A small network was shown many inputs. Here are its activations along a few directions, one row for each input.
Each table varies a few parts of the input and shows all the possible inputs, shuffled.
A made-up example of a description, with smaller parts first: one of 5 places around a ring, together with either a single point or one of 9 places along a line or (one of 2 separate values, together with one of 6 places along a line).
Shared parts are said once, and a part with two or three values counts as separate values.
In the rows, zero is written as 128.

Other details of the inputs vary at random and push rows far along two fixed directions, the same in every table; ignore that.

Table:
x1: [128  74 113 142  95 126 147  91 143  87 133 110 126 102 155]
x2: [129 133 121 139 134 156 122 139 124 116 132 132 118 125 125]
x3: [146 117 113 102 124 148 116 111 117 141 124 134  94 177  80]
x4: [119 137 129 127 127 156  99 165 131 143 118 143 133 161 103]
x5: [129  97 123 120 126  96 152  83 122 117 131 106 114 118 151]
x6: [118 137 129 115 139 117 115 128 112 157 129 127 123 146  97]
x7: [115 202 139 138 159 166  88 222 131 134 128 154 154 127 122]
x8: [143 215 139 132 150 164  90 243 132 137 119 143 142 134 132]
x9: [138 127 136 130 124 124 125 156 132 139 141 105 143 134 163]
x10: [139  94 120 108 116  95 153  77 118 117 137 125  99 110 128]
x11: [117 138 129 155 118 125 132 130 142  94 124 135 145  93 143]
x12: [126 157 135 122 135 126 117 156 118 158 122 128 133 153 112]
x13: [132  56 129  72 115 113 162  14 106 186 126 150 104 184  57]
x14: [ 99 111 130 141 131 137 123 140 150 104 135 138 143 114 136]
x15: [121 140 133 153 124 111 134 129 141  98 123 126 144  85 148]
x16: [128 137 132 149 131 120 139 133 144 110 135 105 136  90 172]
x17: [148 145 144  69 162 182 104 149 111 208 117 167 106 198  95]
x18: [130 123 130 147 128 118 140 138 141 113 132  97 145 100 177]
x19: [136 131 117  82 139 109 117  91  84 174 127 150  93 194  47]
x20: [124  68 125 148  93  78 164  55 117 120 126  92 131 101 151]
x21: [116 123 129 157 125 107 137 133 137 115 123 103 156  98 163]
x22: [139 141 121 110 133 141 123 127 131 121 135 140 113 148 109]
x23: [118 129 129 162 116 127 132 133 147  91 119 133 145  98 147]
x24: [133 141 128 151 127 130 142 130 140  91 136 128 131  84 161]
Each input here is: one of 2 separate values, together with either a single point or one of 11 places along a line.
- Change only the choice among 2 separate values in x18. List by row number the other rows that result. => x21

Table:
x25: [126 113 123 107 117  88 120 105 110 164 140 115 124 176  82]
x26: [150 172 145  98 153 168 103 178 118 160 120 166 116 163 111]
x27: [126  89 134 144 110 132 145  92 134 120 122 115 139 109 164]
x28: [125 106 106 115 115 113 130  84 130 106 132 128 108 132 102]
x29: [134 177 124 116 150 114 108 177 121 168 145 121 127 156 103]
x30: [137 131 132 138 130 144 138 140 146 106 125 120 133 101 180]
x31: [124 151 135 154 123 124 124 160 140  92 142 117 134  91 163]
x32: [119 100 144 145 116 102 156  95 129 129 117 112 165  88 159]
x33: [ 99 147 151 169 124 110 136 149 141 117 117 125 177  83 153]
x34: [127 101 110 119 110 108 131  87 123 119 144 122 104 138 110]
x35: [128 140 119 121 126 135 103 157 121 142 133 133 122 165  91]
x36: [131  63 132 141 107 119 158  52 131 116 126 126 141 104 136]
x37: [101 144 135 161 129 100 121 154 142 111 123 114 167  95 150]
x38: [132 120 135 147 126 146 138 130 136 106 120 141 150  93 164]
x39: [134  97 131 124 121 136 139  94 126 128 115 142 130 133 123]
x40: [119 105 111 128 115 115 126  97 128 105 123 128 119 131 100]
x41: [124 156 147 158 133 170 117 193 146 117 110 124 158 105 183]
x42: [121  70 137 129 106  90 156  56 125 144 123  97 133 110 156]
x43: [116  88 128 139 103 115 160  56 134  94 123 131 120 109 110]
x44: [140 100 110  93 119 124 131 100 105 153 135 127  96 180  91]
x45: [133 117 120 102 132 143 111 142 108 170 131 128 118 191  93]
x46: [137 104 124 115 121 134 137  97 127 134 124 127 106 140 142]
x47: [132 165 136 119 146 154 111 160 129 132 126 162 117 147  97]
x48: [131 108 131 142 117 137 143 111 135 114 121 120 128 107 171]
x49: [142  82 118 123 118 105 152  84 131 101 136 106 105 112 151]
x50: [121 128 135 134 130 111 122 156 117 150 124 106 148 135 145]
x51: [112 133 134 163 116 129 120 155 142 102 135 115 153 103 155]
x52: [151 105 120  72 142 141 127  82 102 165 129 156  87 184  75]
x53: [119 186 126 128 146 163  86 206 130 130 123 147 138 150 102]
x54: [121 180 137 134 147 171 107 183 128 133 120 159 137 144  97]
x55: [108 164 131 150 138 152  93 185 138 113 119 133 155 123 126]
x56: [141  82 123 126 113  98 161  78 132  98 137 101 109 103 159]
x57: [125 111 123 144 118 132 133 143 134 111 122 112 135 116 157]
x58: [128 124 119 144 120 132 137 146 135 105 127 111 131 104 171]
x59: [119 134 113 137 131  82 147 104 140 112 140 111 133  95 137]
x60: [137 121 121 133 126  91 151 116 127 126 134  91 132  99 168]
x61: [123 189 132 117 163 125 110 173 119 177 124 156 126 150  93]
x62: [141 116 120  78 140 106 133  88 107 192 129 123  92 174 102]
x63: [124 153 131 149 134 132 123 153 146  87 133 124 136  88 146]
x64: [143 103 117  78 129 139 129  81 108 161 126 157  93 180  79]
x65: [120 124 128 108 131 153 118 109 112 153 127 149 123 177  57]
x66: [132 191 150 161 154 136 131 203 143 124 116 123 184  60 199]
x67: [148 197 149 106 166 187  89 225 127 169 120 144 123 162 131]
x68: [128 135 142 155 118 127 151 110 147  86 134 137 131  72 150]
x69: [136 147 119 115 140 137 104 156 116 143 145 132 106 158  97]
x70: [125 123 114 124 133 122 126 113 132 105 137 132 111 121 112]
x71: [121 145 130 140 125 140 129 136 141 105 122 149 129 112 126]
x72: [134 106 109 101 117 115 122  94 106 146 147 130  97 175  72]
- What is each input in this table made of? => one of 6 places around a ring, together with either one of 2 separate values or one of 6 places along a line
- Changing only the place on the ring of 6 turns x72 into x44. The same change can be made to x25. Which row results? => x50
- Changing only the place on the ring of 6 turns x55 into x65. The same change can be made to x53. Which row results? => x54
- Which other rows agree with x39 in the place on the ring of 6? List them by row number. => x26, x32, x36, x38, x52, x64, x66
- Change only the choice among 2 separate values in x50. List by row number the other rows that result. => x60
- Change only the place on the line of 6 in x34. List by row number the other rows that result. => x31, x35, x51, x69, x72

Table:
x73: [142  82 129  91 121 107 152  70 103 187 119 110 127 166 128]
x74: [136 155 136 129 132 138 118 185 122 138 140 119 126 135 138]
x75: [135 114 124  96 135  87 141  87 112 165 135 122 112 148  97]
x76: [129 167 115 128 147 167  95 190 130 118 127 139 125 143 122]
x77: [136 128 117 101 131 126 113 139 111 156 138 113 100 173 100]
x78: [156 121 127  77 145 153 123 130 105 198 121 127 100 193 115]
x79: [107 116 128 174 122  96 156  97 154  85 121 115 161  55 175]
x80: [115 183 162 161 140 208 106 219 147 115  95 159 180 105 182]
x81: [145 152 138 115 143 195 103 186 127 144 114 153 131 150 149]
x82: [106 122 126 164 123 108 131 125 146 100 120 112 161  89 158]
x83: [136 184 120 122 156 168  92 197 136 131 125 153 123 145 116]
x84: [135 122 107 100 135 122 123 118 113 151 134 112  98 165 104]
x85: [139 185 140 125 148 169  96 205 131 129 134 157 123 141 117]
x86: [144 144 130  97 138 126 120 138 113 163 141 130  96 164  98]
x87: [138 174 131 125 150 162 106 180 132 122 127 155 120 131 120]
x88: [108 104 131 163 111 109 138 109 142  92 127 108 154  90 156]
x89: [127 149 137 111 130 162 102 161 113 152 130 164 114 184  61]
x90: [116 160 141 169 129 146 133 154 155  74 118 145 155  65 166]
x91: [127  78 117 118 106  79 146  70 115 140 136  97 121 139 118]
x92: [133  97 129 111 115  82 153  74 113 150 140 114 117 131 112]
x93: [131  95 127 116 107  86 142  89 112 150 144 108 120 144 112]
x94: [109 112 121 174 114 125 142 116 156  61 123 118 150  70 167]
x95: [129  90 108 109 123  86 138  78 113 151 134 108 111 157 104]
x96: [114 173 150 174 130 158 122 189 153  79 124 146 162  73 163]
x97: [120 132 120 104 130 156  94 143 115 148 124 157 110 193  58]
x98: [129  83 112 136 105 123 134  81 132  81 139 116 112 114 134]
x99: [115 127 139 157 127 105 150 106 142 102 122 125 155  75 157]
x100: [114 119 144 164 112 113 139 128 135 106 132 118 154  94 150]
x101: [140 131 110  96 142 119 126 114 117 155 134 124  98 156 104]
x102: [130  91 108 105 121  76 150  60 116 149 132 107 114 133 112]
x103: [138 173 138 132 137 171  95 209 129 121 135 147 128 142 123]
x104: [120 101 147 151 117 134 153 100 141 124 106 120 166  91 185]
x105: [116  74 112 151 100  99 167  38 150  65 125 129 124  67 146]
x106: [146 115 114  78 136 107 137  76 107 168 139 128  78 174  85]
x107: [116 128 145 157 122 111 145 122 138 109 129 124 153  84 149]
- What is each input in this table made of? => one of 5 places around a ring, together with either a single point or one of 6 places around a ring
- Changing only the place on the ring of 5 turns x95 into x84. The same change can be made to x102. Which row results? => x101
- Which other rows agree with x79 in the place on the ring of 5? List them by row number. => x82, x88, x99, x100, x104, x107
- Start at x103 and move only the place on the ring of 6, one step at a time. The first step leads to x85. Which rows follow, in order? => x87, x83, x76, x98
